Each row below is a small network's average activation on inputs in which a field has the value named, seen along a few directions.
Values that are neighbours, or in one group, have similar rows; names and order tell nothing.
Random noise pushes rows far along 2 fixed directions. That doesn't count. These rows show it; they differ only by the noise:
-117; 112; 58; -62; -44; -245; 106; 57; -186; 66; 44; 235; 85; 20
-131; 176; 68; -129; -6; -256; 119; 13; -212; 63; 22; 245; 43; 36
-16; 824; -154; 481; 189; -353; 201; 54; 215; -151; 277; 309; -252; -28
-142; -479; 159; -212; -281; -151; 16; 173; -357; 205; -38; 163; 397; 7


Values of L:
l14: -150; -212; 174; -347; -36; 272; -74; -115; -210; 47; -97; -46; 187; 90
l7: 119; 268; -109; 51; 101; -220; 65; -64; -178; 88; -52; 106; -167; 5
l12: 219; 489; -254; 549; 80; -89; -35; 29; 582; -240; 141; -94; -531; -15
l11: 247; -555; -248; 659; -224; 64; -242; 450; 328; 39; 208; -31; 337; -29
l15: -12; 387; -2; -15; 83; 33; 215; -105; -84; 10; -44; 240; 188; -112
l6: 177; -183; -57; 140; -254; -42; -186; 147; 192; 30; 87; -221; -176; -79
l13: 161; 468; -327; 763; 80; -80; 332; 138; 327; -126; 419; 111; -3; -9
l2: 116; -311; -139; 97; 84; 208; -207; 76; 280; -134; -1; -222; -117; -128
l16: -1; -600; 160; 141; -258; 357; -74; 136; -15; 9; 11; -257; 255; -87
l10: -20; 341; 87; 65; 358; 136; -50; -225; 286; -255; 48; -164; -292; 4
l3: -190; 489; 211; -141; 181; 10; 103; -51; -185; 38; -7; -23; -207; 38
l8: -138; 407; 108; -596; 285; 123; -17; -420; -123; -166; -277; -233; -408; 79
l4: -53; -592; -68; 92; -140; 334; -236; 61; 174; -71; -144; -235; 69; -12
l1: 209; -13; -102; 491; -86; -124; 114; 277; 212; 46; 152; 139; 283; -21
l9: 60; 565; -193; -34; 253; -245; 269; -263; 4; -39; 95; 222; -73; 116
l5: -43; -46; 75; -428; 80; 41; -231; -226; 25; 19; -194; -97; -303; -50
L is arranged as a ring.
Which values are neighbours of l15? Give them in the order they are listed.
Answer: l13, l3
Which values are neighbours of l2? Give them in the order they are listed.
Answer: l4, l5
Which values are neighbours of l10? Give them in the order they are listed.
Answer: l16, l8
Which values are neighbours of l11? Give them in the order they are listed.
Answer: l7, l6
